Each row below holds a small network's activations on one input, seen along a few directions.
Each table varies a few parts of the input and shows all the possible inputs, shuffled.
Descriptions start from the smaller parts, as in this example, which fits no table here: ring(8) and (point or ring(11) or (values(3) and line(4))).
Shared parts are said once, and a part with two or three values counts as separate values.

Other details of the inputs vary at random and push rows far along two fixed directions, the same in every table; ignore that.

A family of inputs:
r1: [  7  21  38  48  -5  46  -5 -28   6  77  22  29 -16 -62 -63]
r2: [  8 -25 -76 -49  51 -61  18   1   4 -39 -20  31  25   5  30]
r3: [  7  35  26  45 -25  38 -17 -15  -9  15   3  -4   1 -20 -23]
r4: [-15   5  43  46  32  25   2 -12  22  32   3  24  -7 -38  -5]
r5: [-14 -19 -20  35  43 -23   1  38  41  30 -25  83 -15 -58  50]
r6: [  4 -17 -49 -49 -11 -40 -15   8  -8 -39 -33 -17   9  26  45]
r7: [ 38  22 -18 -59 -35   6   8 -35 -31  -6  28 -63  -8  64 -29]
r8: [ -2 -20 -65 -38 -27 -33   1  18 -22 -43 -26  -8  10  24  31]
r9: [ 14 -16  -8 -27 -37  -5  -4  19   5  -8  -1 -27 -22  32  -3]
r10: [ 16 -10   6 -33 -14   8  -6   4  -5 -14  -3 -37   3  21  17]
r11: [-30 -38 -61 -30  17 -56  16  15 -12 -47 -26  29  18   6  41]
r12: [ 11  20  28  -2 -25  18 -15 -12 -18  -5   1 -49   9  17 -16]
r13: [ 19  -7  -6 -30 -23  10 -10   0   3 -10  -9 -35  -5  21  17]
r14: [-17  21  27  61  17  19  -9  -4   1  15  11  36  10 -41  -8]
r15: [ -8 -25 -15 -28  21 -18  -2  15  11 -17  -6   5   3   3  40]
r16: [ 28  59  50  58  -5  51   9 -50  -6  54  44 -27  -9 -26 -82]
r17: [-16 -51 -44 -44  18 -57   5  44  15 -29 -10  29  -9  17  44]
r18: [-20   6  44  42  20  20  13   1  24  37   8  30 -20 -36 -15]
r19: [-31 -13 -15  48  69 -35 -12  19  24  12 -22  80  15 -59  49]
r20: [ 40  36  25 -32 -32  46   6 -44 -15  -8  28 -77  15  66 -65]
r21: [  7   7  -4 -21 -26  -1  -8  -2 -26 -31  -2 -24  15  20   6]
r22: [-18  36  65  79  18  39  -9 -30   8  42   8  10   1 -42 -38]
r23: [-23  19  31  58  18  16  -1 -19   2  14   3  36   7 -39 -14]
r24: [  5  24  27 -13 -70  39   2 -20 -40 -23  31 -89   7  49 -58]
r25: [-15   9  41  43  18  23   5  15  25  38  16  28 -17 -36 -10]
r26: [ 10  -8   6 -38 -24   0   7  18  -1  -9   2 -30 -12  23   8]
r27: [  3 -15  19 -49 -46   2  10  -2 -10 -24  16 -63 -23  61 -32]
r28: [ -4 -49 -43 -41  11 -55   4  48  11 -25 -21  27  -8  15  49]
r29: [-28 -16 -30  60  48 -25   2  33   7  11 -28  87  19 -64  40]
r30: [ 25   9 -25 -40   2   4   6 -22  -5  -1  10 -12   6  50  -6]
Each input here is: point or ring(5) or (line(4) and line(6)).
Start at r8 and move only the line(6) part, one step at a time. The first step leads to r3. Which rows follow, in order?
> r6, r13, r5, r9

A family of inputs:
r31: [  7   9 -10  46   1  14  -5   8   6  21  -8  35   5 -34 -10]
r32: [  7  -7   1 -30 -48   9   0   9 -21 -37  10 -56   4  55 -23]
r33: [ -4   4  51  33   8  21  -3   0  22  21   4 -10 -10 -16 -17]
r34: [  4  32  43  14 -26  36  -7 -44 -23   0  12 -59   7  14 -48]
r35: [ -9 -12 -18  -4  50 -29   1  -9  18  -6 -19  31   8 -12  27]
r36: [-12  11  16   2  -5  16   4 -30 -16   7  11  -6  10  -9 -19]
r37: [ -6 -14 -39 -25  28 -40  15  -1   5  -9   1  29   0  12  16]
r38: [  5 -14 -35  -7  22 -30   6  18  13  18  -5  39 -15 -19  16]
r39: [ -6  15  -1  45  60   3   1  -2  18  22   1  49  11 -34  18]
r40: [-21 -26 -31   1  36 -47  -1  45   7 -30 -27  51  16 -22  64]
r41: [-14  23  34  45 -26  35 -18  -7   3  28  -5  19 -13  -8   2]
r42: [  7  19   3  13 -34  15  -1  -6 -12  18  13 -20 -15  -6 -38]
r43: [-23 -20  19  19  37   1   1  18  26  28   5  44 -10 -39  12]
r44: [-16 -36 -29 -51  -7 -46  -2  19  -6 -56 -29 -23   5  25  40]
r45: [  7 -21 -10 -63 -36 -22  17  11  -9 -35  14 -54 -16  60  -6]
r46: [ 31 -10 -17 -67 -34 -14  -3 -11  -7 -28  -9 -68  -4  43   4]
r47: [  4   6 -14  17  30   2  11  -8  16   1   0  35   9  -3  -4]
r48: [  4  20   3  10 -17  19   4 -21 -16  -8  10 -18  17  22 -35]
r49: [ -4 -11   4  21  22   2   9  26  18   9  -3  28  -3  -2   2]
r50: [-18  10  39  53  -9  23   2   7  -1  25  19   3 -18 -21 -39]
r51: [ 26  35  66  15 -39  68  -8 -33  -5  49  36 -45 -19 -11 -65]
r52: [-17  -1   2  12  47  -5   6 -12  19  21   2  52   3 -37   9]
r53: [-34 -49 -28 -16  30 -46   9  31   5 -21 -25  55   2 -32  57]
r54: [ 25  19  14  33   0  31   0   0  10  37   6  10  -5 -12 -29]
r55: [ 10  22   5 -19 -26  13  -2 -22 -32 -28  14 -51  22  38 -14]
r56: [ 25  37  44  62   9  46 -12  -5  12  51  17   7  -3 -37 -23]
r57: [  4   7  -8 -37 -39  -6   5 -27 -33 -28  22 -49   3  47 -33]
r58: [  1 -29 -52 -73 -21 -36   6   7 -17 -33 -20 -11   5   7  35]
r59: [-13   0  11  41  22  11 -15   7  28  34 -14  66 -19 -21  36]
r60: [  5 -26 -51 -56 -11 -44  -9   8 -12 -36 -33 -24   9  16  38]
r61: [ 15   6  22 -26 -23  17   0   9  -7 -21  17 -60  -1  44  -6]
r62: [  9   0 -34  -9  -1 -16 -12  16  -9 -14 -14   4  15  -9  31]
Describe the family of inputs behind these rows.
> values(2) and (point or (values(3) and ring(5)))
Changing only the values(2) part turns r61 into r40. The same change can be made to r47. Which row results?
> r48
Start at r35 and move only the ring(5) part, one step at a time. The first step leads to r39. Which rows follow, in order?
> r47, r37, r52
Which other rows does r59 become when the values(2) part takes its other values? List them by row number.
> r41

A family of inputs:
r63: [-10  27  73  62  17  49  -9 -12  19  37  19   4  -7 -23 -21]
r64: [ -9  -2  32  -3 -33  14  -3  -4   0   3   8 -34 -17   9 -20]
r65: [-12 -15 -23  23  56 -29   4   8  18  13  -7  66   9 -35  20]
r66: [  6  38  70  73 -26  63  -3   2  10  46  27 -13 -15 -16 -55]
r67: [ 11  -7 -28 -39  -6 -12   0  -6  -2 -14  -5  -4   2  24   7]
r68: [ 15  10  -2 -24 -35  11  -3 -17 -19 -20  -2 -57   6  37 -16]
r69: [ -9  -7 -23  35  36 -17 -11  11  13  12 -26  69   9 -44  35]
r70: [ -7 -20 -38 -28  12 -36  -4   8 -10 -31 -14   7  19  12  26]
r71: [ 18 -15  -3 -37 -27   1   0  20  -4 -16   2 -35  -9  26   5]
r72: [ 14  24  18   0 -41  29  -8 -16 -24   6  15 -41  -2  12 -23]
r73: [ -6  -9 -27  28  52 -20   6   5  23  20 -18  60   3 -35  24]
r74: [ -9 -12  -3 -25 -29  -8   3  12  -9 -24   0 -23 -12  34   0]
r75: [ -2 -15  13 -10  -8   0  -3  14   8   5  -5  -8 -14 -11   7]
r76: [  5 -15 -38 -39  19 -42  11   2   1 -22  -9   6   5  15  22]
r77: [ -5  -3 -13 -31 -15  -5   7  -7 -21 -32   0 -24  17  21   1]
r78: [ 17  25  16 -10 -29  30  -1 -20 -14  18  23 -35  -9  17 -32]
r79: [-12  19  17  68  37   6  -4  -1  16  27  -3  46   4 -57  -2]
r80: [ -5 -23 -40 -43  18 -33  18   0  -6 -30  -5  15  12  14  23]
Describe the family of inputs behind these rows.
> point or ring(5) or (values(2) and line(6))
Start at r78 and move only the line(6) part, one step at a time. The first step leads to r67. Which rows follow, in order?
> r73, r76, r65, r80
